A small network was shown many inputs. Here are its activations along a few directions, one row for each input.
Each table varies a few parts of the input and shows all the possible inputs, shuffled.
A made-up example of a description, with smaller parts first: one of 8 places around a ring, together with either a single point or one of 9 places along a line or (one of 3 separate values, together with one of 6 places along a line).
Shared parts are said once, and a part with two or three values counts as separate values.

A family of inputs:
row 1: [ -1   3  18   3  -5   8  12   0  -2 -15 -23 -24 -14 -14  -3   5]
row 2: [ -5   3   8  17   5  13  15  20   7  -3 -14 -16  -8  -9   3   9]
row 3: [ 10  -5 -20  -4  10   0 -12  -4  -8  12   0  15  17  12  -9 -15]
row 4: [13  0 -2  2  1 13 -3  4 -3 16 -1 17 20 23  5  0]
row 5: [ -3   3   0 -12 -23  -6  -7  -5 -18   7  -7  -1   5   4  10 -23]
row 6: [  0  -8 -16  14  25   4   2   1   7 -16  -3   1 -18  -3 -10  -5]
row 7: [-14  -4   2  -2   9 -25  -7  -5  20  -8  43   3 -14  -9 -13  50]
row 8: [  2  -8   3  19  14  18   9  11  12 -14  -3   2 -12   7   2  10]
row 9: [ -7  -3  -3   6  12   1   7  -9   6 -26   2  -3 -16 -14   7 -19]
row 10: [  7  11  13 -20 -19   3  -4  -1 -15  16 -22  -6  14   2   0  -7]
row 11: [  2  -2  -4 -17  -8 -35 -15 -11  10  22  43  21  17   4 -11  39]
row 12: [-10  -3   6   8  -7  -3   8  -3  -2 -23  -8 -22 -24 -10   9 -12]
row 13: [  3  11   5  -3  -8   9   2  14  -6  29 -12   0  21   8   4  -2]
row 14: [  4   2 -10 -13  -5   0  -8 -12  -9   4   6  13  15  -1   7 -29]
Describe the family of inputs behind these rows.
Answer: one of 2 separate values, together with either a single point or one of 6 places around a ring
The inputs of row 3 and row 6 match in every part but the choice among 2 separate values. If row 11 is changed in the same way as row 3 into row 6, which row does it become?
Answer: row 7
Which other rows does row 9 become when the place on the ring of 6 takes its other values? List them by row number.
Answer: row 1, row 2, row 6, row 8, row 12

A family of inputs:
row 15: [  0  -7  -5   4   2 -10   1  -6   9  -9  16   7  -5  -4   2   3]
row 16: [ 10  -2  -6  -4   2   1  -6  -2  -4   9  -6   6  10   8 -10   0]
row 17: [  4  -2  -4  -5   0 -10  -2 -12  -3  -2   3  -4   4  -5  -5  -3]
row 18: [-4  1 -9 -2 10  1 -5 -1  1  1  8  7  1  0 -1 -7]
row 19: [  0   8  12  -7 -13  -1   2   5   1  15   1   1  10  -1   4  11]
row 20: [ 6 -6 -7  9  6  2 -1  3  3  5  7  9  5 13 -1  7]
row 21: [  0   4  -1  -7  -7   2  -5  -2  -8  10   5   6  15   7   9 -12]
row 22: [  2  -2 -10   4   8   0  -3   6   0  10  -1   5   4   5  -7   2]
row 23: [ -5   3   8  -7 -16  -7  -5  -1  -6   7   4  -5   2   3   4   7]
row 24: [ 0 -4 -7  2  8  2 -4 -4  6 -5 17 16  1  6  5 -2]
row 25: [-5 -6  2  3  0 -7 -2 -2  6 -8 16  0 -9  3  0 18]
row 26: [-4  4  4  0  5 -2  2  7  8  6  3 -1  0 -6 -6 17]
row 27: [ -4  -1  -8   1   4 -11   0  -3   4  -3   8  -2  -5 -10  -4  -2]
row 28: [  6   1  -2  -4 -10   0  -4   5  -7  18  -5   7  14  11   3  -4]
row 29: [ 5  4  7 -7  0 -1  0 -2  3  6 -1  1  6 -3 -8 16]
row 30: [ 0 -1  7  4  3 -1  4  4 13  0 12  7 -1 -1 -1 22]
row 31: [  4   1  -6  -9   5   1  -7 -10  -4   0   3   9   8   3  -4  -9]
row 32: [ -1   3  12  22   6  30  26   9  -6 -28 -54 -32 -28  -6  15 -40]
row 33: [-1 -1  3 -9 -3 -8 -7 -8 -3 -3  3 -2 -5  0 -9 11]
row 34: [ -1   1   1  -7 -14 -11  -1  -5  -4   6   5   1   6  -4   6  -7]
row 35: [ -5   0  10  20   2  38  21  15  -9 -35 -49 -29 -27 -17  13 -39]
row 36: [-9  0 -1  0  3 -8 -4  1  1 -2  7 -8 -8 -2 -5 12]
Describe the family of inputs behind these rows.
Answer: either one of 2 separate values or (one of 4 places along a line, together with one of 5 places around a ring)
What sort of input is row 35?
Answer: one of 2 separate values
Which other rows does row 16 become when the place on the ring of 5 takes its other values? List them by row number.
Answer: row 17, row 29, row 31, row 33

A family of inputs:
row 37: [ -5  10   4  -4  -6   7  -2  15 -12  22 -20 -14   1   4  -2   3]
row 38: [  2   1  21   3  -6   1  12   5   9 -10 -16 -17 -13 -10  -8  26]
row 39: [ -1  -2   4  -3   3   1   1 -13  -3 -31  -8 -14 -23 -12  -6  -7]
row 40: [  0   5 -13 -11  13   8  -6  -4  -8   3 -10   7   7  -4  -2 -29]
row 41: [ 10   0   7 -10 -12  -2  -1 -17 -12 -11 -20 -11   1  -6  -3 -24]
row 42: [ -3  -4  19   6 -15  -6  13  -3   6 -23   5 -10 -11 -13  15   7]
row 43: [  4  -1  -7 -29 -18 -41 -25 -16  -1  31  43  25  29   1 -19  30]
row 44: [ 19  -2  -2   5   0  11  -2   8  -2  16 -10   9  21  20  -4  10]
row 45: [-13   7   3  -1 -17   0   0   6 -10  10  -2  -6   1   4  18 -16]
row 46: [ 17  -8 -15   0   7   2  -7  -8  -7  -1  -9  18  11  15  -5 -24]
row 47: [ -6   1  -9 -24   3 -42 -22 -18  12  17  53  18   6   2 -17  45]
row 48: [ -1  -3 -15   7  23   3   5  -7   6 -14   1   3  -8 -15  -7 -14]
row 49: [ 3 -8  0 13 17 12  0  8  9 -1  2  5 -2 16 -9 25]
row 50: [  1  13   2  -5   7  15  -1  13  -5  21 -12   0  15   1  -3   4]
row 51: [-14  -3   2  15  -6  -8   7   8   7 -11   8 -10 -14  -9  14  -1]
row 52: [-7  6  3  7 21 12  5 13 10  3 -1 -4 -3 -6 -9 18]
row 53: [ -6  10   0  -4  -5   9   1   5  -1  11   8   9  14   1  16 -17]
row 54: [  7  -3  -3   1  -9   8  -3   3  -2   8  11  20  13  23  16 -10]
row 55: [ 11 -14 -17  14  20   1  -1 -10   5 -17   3  14  -9   7  -9  -8]
row 56: [ -6  -1  -1  12   6   2   9   4  15  -7  18   4  -1 -12  14  -2]
row 57: [-14   3   5   7   7   4   3  18   4   0  -9 -18 -18  -3  -9  18]
row 58: [ -6   0 -12  -9   0   1  -8  -3 -16   2 -17 -10  -5  -1  -1 -29]
row 59: [  4  11  21 -12 -16  10   2   1  -8  11 -26 -13   2   1  -2  12]
row 60: [  7 -14  -3  18   3   1   5   1  14  -9  22  15  -2  11  13   4]
row 61: [ -7  -7 -14   8   9  -6   3  -2  -1 -18  -6 -13 -21 -12  -7 -13]
row 62: [  3   4  21  -5 -29  -3   9  -7  -8  -2  -6  -6   7  -3  17  -9]
The inputs of row 38 and row 59 match in every part but one. If row 60 is changed in the same way as row 38 into row 59, which row does it become?
Answer: row 54
Describe the family of inputs behind these rows.
Answer: one of 2 separate values, together with either a single point or (one of 3 separate values, together with one of 4 places along a line)
Which other rows does row 53 become when the choice among 3 separate values takes its other values? List them by row number.
Answer: row 40, row 50
Which other rows does row 38 become when the place on the line of 4 takes its other values? List them by row number.
Answer: row 49, row 52, row 57
Start at row 42 and move only the place on the line of 4, one step at a time. The first step leads to row 51. Which rows follow, in order?
Answer: row 56, row 60

A family of inputs:
row 63: [  3   4  -1 -19 -13 -24 -14  -3  -1  34  21  13  27  11  -4  19]
row 64: [  2   0   1 -12  -1 -14 -11  -7   9  11  34  17   9   4 -11  37]
row 65: [ -9  -5  -3  11  16  -1   3   0   6 -24  -3 -16 -26 -14 -11   6]
row 66: [-12  -5   1  19   9   5  12   4  10 -26   5 -15 -22 -12   7   1]
row 67: [ -4  -3  -2  18  21   5  13   2  11 -22  -8 -16 -23 -14  -6   2]
row 68: [  5  -1   9   8   6  10  10   1   3 -12 -19 -11  -9  -3  -2   2]
row 69: [  0  -1   6   1   1   5   1  -1  -4 -12 -14 -13 -13  -3  -8   7]
row 70: [  5   0  -5   6   3  20   2   8  -6   3 -19   6   6  11  10 -28]
row 71: [ -3  -2  13   9  -6   9   9   4   2 -16  -6 -11  -9  -2  11   2]
row 72: [ 12   0  -9   3   5  16   3  -3 -10   1 -23   2   7   4   1 -29]
row 73: [  1   7   7   4  -7  15   6  16  -5  12 -22  -4   7   3   8 -13]
row 74: [ -7  -6  -9  -2  13 -23  -8  -5  20  -2  44  19  -3 -10 -12  36]
row 75: [  4  -5   1  -9  -7 -23 -11  -5  11  11  32  14   6   9 -10  38]
row 76: [-10  -3  -1  21  19  11  13  12  12 -19  -3 -12 -24  -6   2   4]
row 77: [-13  -2   1  10   8  -3   9  -5   7 -25   4 -14 -28 -15   2  -3]
row 78: [  7   6   5   0  -5  10   8   6  -7   9 -27  -8   9  -4   0 -15]
row 79: [  3   2  -5  -6  -8   5  -2  -7 -12  -3 -12   3   2   3  11 -33]
row 80: [  4  -3  -2   3  -6  14   2   1  -9  -4 -10   3   7   5  15 -30]
row 81: [  6  -2  -9  -6   1   9  -6  -4 -13  -2 -19   2   5   4  -3 -27]
row 82: [  1   5   3  -9 -10   4  -1   4 -12   8 -22  -9   7  -4  -5 -13]
row 83: [  8   3 -14 -18   1 -11 -19 -12  -5  25  27  29  29  15  -6   4]
row 84: [ -2   9   8 -10 -18  -1   3   1 -11   7 -15  -8   4  -6  10 -19]
row 85: [ -4   2  12   0  -7   3   6  -7  -3 -13  -8 -10 -15  -4   5  -1]
row 86: [ -6 -10 -12   3   8 -28  -8  -5  18   1  42  15  -7  -3 -12  38]
row 87: [ -2   1  10  12   4  17   9  11   3  -8 -14  -8 -11   5   5   6]
row 88: [  9  -3 -15 -14  -4 -18 -18 -12  -6  26  26  27  25  21  -5   4]
row 89: [  1   9   0 -22  -8 -17 -15  -3  -1  33  22  15  31   5  -5  18]
row 90: [ -1   4  10   1 -16   8   6   9  -8   5 -14  -8   9  -3  13 -15]
Describe the family of inputs behind these rows.
Answer: one of 4 places along a line, together with either one of 2 separate values or one of 5 places around a ring
Which other rows does row 81 become when the place on the ring of 5 takes its other values? List them by row number.
Answer: row 70, row 72, row 79, row 80
Which other rows does row 70 become when the place on the line of 4 takes its other values? List them by row number.
Answer: row 73, row 76, row 87
Which other rows does row 65 become when the place on the ring of 5 takes its other values? List them by row number.
Answer: row 66, row 67, row 76, row 77
